Here are a small network's activations along a few directions, averaged over the inputs that share one value of a field.
Values that are neighbours, or in one group, have similar rows; names and order tell nothing.
In the rows, zero is written as 500.
Strong random noise was added to every row along 3 fixed directions; ignore it. To show where, here is one row again and again, with new noise each time:
[512 574 501 447 544 539 556 479 399 511 565 533 513]
[517 514 479 452 608 591 658 433 404 560 664 482 576]
[645 449 511 317 674 499 637 577 632 493 448 399 679]
[543 564 505 407 563 533 571 505 435 510 543 510 545]
[532 600 521 420 514 487 483 536 441 464 456 552 491]


ZOM, 10 values:
nobaz: [409 608 441 613 270 528 381 458 266 598 678 607 302]
pev: [685 769 395 199 462 596 478 588 441 421 494 466 545]
seme: [503 455 373 666 402 568 404 509 645 413 487 405 430]
gesi: [372 442 410 718 564 502 499 354 530 398 481 518 456]
veb: [400 517 503 591 361 529 500 438 344 664 690 509 377]
sel: [711 494 581 133 693 561 755 647 531 615 519 364 754]
leb: [556 426 706 296 613 478 601 526 563 639 528 524 654]
pelu: [414 260 648 584 349 276 325 631 755 448 193 547 445]
gigu: [638 673 495 329 341 543 457 694 412 533 466 452 490]
tasa: [453 513 466 511 582 520 592 412 456 515 593 504 554]
ZOM is arranged as a 2 by 5 grid.
Question: Which values are neighbours of gigu? Give them in the order they are listed.
Answer: nobaz, seme, gesi
Question: Which values are neighbours of sel? Give them in the order they are listed.
Answer: veb, leb, tasa
A value of ZOM combines one of 2 hidden first parts with one of 5 second parts; all combinations occur once.
Question: Changing only the second part turns pelu into seme. leb has the same second part as pelu; what does that change turn leb into?
Answer: pev
Question: Changing only the second part turns gesi into tasa. gigu has the same second part as gesi; what does that change turn gigu into?
Answer: nobaz

TIF, 10 values:
zisez: [578 428 650 360 489 294 377 739 711 461 139 499 533]
rup: [413 564 421 640 466 573 470 361 352 510 689 581 437]
disu: [559 715 391 423 459 479 367 536 484 361 331 499 438]
pul: [523 351 524 577 603 484 604 535 626 488 513 406 581]
det: [445 418 681 514 439 357 403 573 582 445 277 611 447]
liv: [529 566 428 497 454 551 405 529 516 406 469 485 415]
deso: [452 491 473 625 434 473 408 482 478 436 431 551 432]
zuvu: [719 317 481 410 671 446 594 574 923 469 316 224 695]
nufu: [473 557 560 405 458 434 439 546 440 559 436 532 503]
mikel: [429 361 517 631 518 366 370 486 660 380 348 592 462]
TIF is arranged as a line.
Question: A walk along TIF starts at disu and steps to its neighbour liv. Put zisez, pul, deso, zuvu in the order it reaches them.
Answer: zuvu, deso, pul, zisez
Question: Fewest steps between mikel and rup?
Answer: 3
